These are the activations of a small neural network, seen along a few directions. Each row is one input.
In each table, some parts of the input vary, and every possible input appears once, in random order.
A made-up example of a description, with smaller parts first: one of 3 separate values, together with either a single point or one of 11 places along a line or (one of 6 places along a line, together with one of 8 places around a ring).
Shared parts are said once, and a part with two or three values counts as separate values.

Other details of the inputs vary at random and push rows far along three fixed directions, the same in every table; ignore that.
These rows show it; all are for the same input, with only those details redrawn:
 .03 -.02  .26  .21 -.05 -.04 -.15  .04  .03  .24 -.02  .23  .05
 .11  .17  .01  .02  .11 -.12 -.08  .15 -.08 -.12  .14  .28 -.05
-.08  .03  .20  .06 -.12  .16 -.08  .06 -.01  .08  .20 -.19  .13
 .01  .22 -.07 -.18  .01  .09 -.01  .15 -.11 -.31  .42 -.15  .05

Table:
x1:  .06 -.28  .14  .19 -.03 -.03 -.06 -.11  .20  .03 -.05  .19  .00
x2:  .03 -.14 -.07  .03  .02 -.21 -.05 -.19  .13  .23 -.22  .10  .22
x3: -.11 -.16  .09 -.01 -.01 -.22 -.04  .04  .12  .21 -.15  .20  .22
x4:  .06  .11 -.25 -.06  .04 -.22  .08 -.09 -.15 -.09 -.15  .19 -.15
x5:  .09 -.02 -.01  .15 -.17 -.09 -.19 -.22  .05  .29 -.12  .15 -.09
x6:  .12  .16  .06  .24  .64  .25  .21  .53 -.39  .49 -.52 -.49 -.56
x7: -.03  .02  .30  .04  .04 -.01 -.02 -.04  .11  .25 -.16  .27  .16
x8: -.08 -.18  .04  .16 -.14 -.24  .00  .10  .10  .19  .01  .20  .13
x9: -.10  .06  .19  .07 -.16  .17  .08  .03  .04  .08  .19 -.15  .14
x10:  .05  .09 -.07 -.17  .12  .02 -.03 -.01  .07 -.21 -.24  .28 -.15
x11: -.13 -.25 -.01  .04 -.10  .16  .02  .02  .06 -.05 -.03 -.22  .19
x12:  .06 -.33 -.01  .18 -.07 -.10 -.24  .04  .14  .06 -.12  .12  .09
x13: -.11  .11 -.08 -.15  .07  .00  .16  .12 -.06 -.33  .41 -.18 -.03
x14:  .06  .06  .03  .11 -.08  .17 -.09 -.16 -.01  .11  .12 -.28  .12
x15: -.02  .00 -.10 -.31  .20  .15  .05 -.03  .07 -.46  .17 -.20  .05
x16:  .06  .18  .10  .20  .65  .30  .40  .47 -.40  .51 -.58 -.42 -.50
x17:  .09 -.11  .23  .05  .05  .11 -.09 -.12  .20  .09 -.26  .24  .14
x18:  .09 -.09 -.23  .02  .09 -.14  .01  .14  .06 -.29 -.04  .21 -.04
x19: -.05  .24 -.03 -.22  .01  .14  .18  .09 -.12 -.31  .37 -.08  .12
x20: -.18  .13 -.16 -.29 -.12 -.03  .15  .12 -.18 -.31  .22 -.15 -.03
x21:  .06 -.11  .07  .02  .09 -.15 -.05 -.33  .16  .20 -.10  .13  .14
x22: -.09 -.03 -.10  .02 -.27  .03  .04 -.17  .00  .10 -.02 -.32  .00
x23: -.05 -.21  .05  .16 -.11 -.25 -.17  .13  .05  .20  .02  .15  .12
x24: -.24 -.12  .05  .02 -.13  .02  .09  .10 -.02  .09  .11 -.20  .22
x25: -.01 -.15  .14  .11 -.15  .08 -.05 -.12  .10  .12 -.25  .27 -.07
x26: -.04 -.12 -.15  .12 -.09  .00 -.10 -.05 -.01  .12  .05 -.37  .15
x27: -.26 -.04  .11 -.21 -.20  .02  .02 -.01  .02  .08 -.05 -.22  .10
x28:  .15 -.10 -.08  .04  .22 -.09 -.14  .05  .02 -.28  .05  .19 -.15
x29:  .01 -.29  .03 -.01  .00 -.09 -.12 -.06  .23  .05 -.24  .17  .20
x30: -.02  .20 -.06 -.03 -.03 -.14  .09  .12 -.05 -.09  .02  .31 -.22
x31:  .07  .11 -.09 -.21  .03  .27  .10  .00 -.02 -.46  .26 -.10  .11
x32:  .22  .04 -.04  .05  .15  .02 -.14  .07  .00 -.25  .00  .25 -.08
x33:  .02 -.14  .12  .17 -.18  .06 -.07 -.07  .16  .12 -.23  .23 -.13
x34: -.12 -.01 -.06 -.16 -.16  .04  .00 -.24  .03  .11 -.14 -.32  .10
x35: -.05  .09 -.12 -.05 -.05 -.27  .07  .16 -.10 -.13 -.02  .25 -.19
x36: -.09 -.17  .23  .12 -.01 -.15  .03 -.06  .04  .19  .05  .26  .08
x37:  .03 -.29  .16  .13  .01 -.01 -.05 -.15  .14  .03 -.06  .23  .06
x38:  .03 -.28  .05  .11 -.18 -.09 -.25 -.03  .07  .07 -.21  .14 -.10
x39:  .07  .20  .10  .07  .70  .27  .34  .44 -.30  .50 -.64 -.45 -.44
x40: -.07  .03 -.19 -.38 -.01  .11  .03  .01 -.01 -.44 -.01 -.22 -.03
x41:  .22  .23 -.14  .08  .13 -.08  .09 -.09 -.02 -.09  .02  .22 -.04
x42: -.05  .08 -.06  .03 -.26  .15  .05 -.21  .05  .13  .05 -.25 -.02
x43: -.05 -.11  .05  .01 -.23  .25 -.17 -.05  .07 -.04  .04 -.21 -.05
x44: -.21 -.08  .06 -.01 -.27  .00 -.11  .09 -.06  .09  .08 -.27 -.01
x45: -.05  .02 -.23 -.19 -.10  .10  .06  .09 -.05 -.43  .09 -.22 -.14
x46: -.14  .25 -.10 -.42 -.06  .08  .10  .04 -.03 -.29  .21 -.12  .01
x47: -.21 -.07  .21 -.11  .03  .08  .05 -.05  .08  .07  .10 -.21  .17
x48: -.08  .03  .20  .06 -.12  .16 -.08  .06 -.01  .08  .20 -.19  .13
x49:  .09  .05 -.30  .01  .16 -.24  .10 -.02 -.09 -.11 -.05  .18  .04
x50:  .19  .07 -.04  .05  .11  .04  .02  .05  .06 -.26 -.01  .28 -.06
x51: -.09  .07 -.02 -.02 -.22  .17  .08 -.25 -.01  .13  .02 -.21  .04
x52:  .12 -.16  .04  .21  .01 -.18 -.18 -.24  .08  .20  .03  .09  .02
x53:  .09  .25 -.18 -.17  .12 -.10  .03 -.16  .01 -.05 -.18  .22 -.12
x54:  .05  .03 -.03  .00  .18 -.25 -.07  .13 -.06 -.17  .20  .23 -.12
x55: -.06  .19 -.03 -.08  .01 -.11  .11  .09 -.11 -.08 -.02  .35 -.16
x56: -.06 -.06 -.11  .02 -.23  .01 -.13 -.14 -.05  .11  .00 -.36 -.02
x57:  .19  .22 -.11  .02  .17 -.05  .11 -.14 -.08 -.09  .01  .26  .02
x58: -.07 -.09 -.14  .12 -.13  .01  .07 -.09  .04  .11  .04 -.33  .17
x59: -.07 -.07  .03  .07  .00  .10  .10 -.25  .00  .09  .11 -.27  .13
x60:  .16  .08 -.19  .04  .18 -.21  .07 -.13  .00 -.15  .11  .17 -.10
x61:  .01  .17 -.07 -.05 -.01 -.16 -.09  .14 -.08 -.10  .06  .28 -.21
x62:  .01  .10  .07 -.07 -.01  .21  .03 -.26  .09  .11  .00 -.24  .25
x63: -.15 -.20  .04 -.05 -.24  .17  .01 -.06  .02 -.07 -.09 -.22  .03
x64:  .26 -.17  .04 -.13 -.04  .09  .16  .07  .00  .39  .20 -.36 -.05
What do these inputs look like to the network?
> one of 4 places along a line, together with either a single point or (one of 3 separate values, together with one of 5 places around a ring)
The inputs of x26 and x58 match in every part but the place on the line of 4. If x32 is changed in the same way as x26 into x58, which row does it become?
> x50
The inputs of x59 and x52 match in every part but the place on the line of 4. If x16 is changed in the same way as x59 into x52, which row does it become?
> x6
Start at x28 and move only the place on the line of 4, one step at a time. The first step leads to x1. Which rows follow, in order?
> x37, x15
Which other rows does x34 become when the place on the line of 4 takes its other values? List them by row number.
> x4, x22, x56
Which other rows does x63 become when the choice among 3 separate values takes its other values? List them by row number.
> x4, x20
Which other rows does x36 become when the place on the ring of 5 takes its other values? List them by row number.
> x19, x20, x24, x55
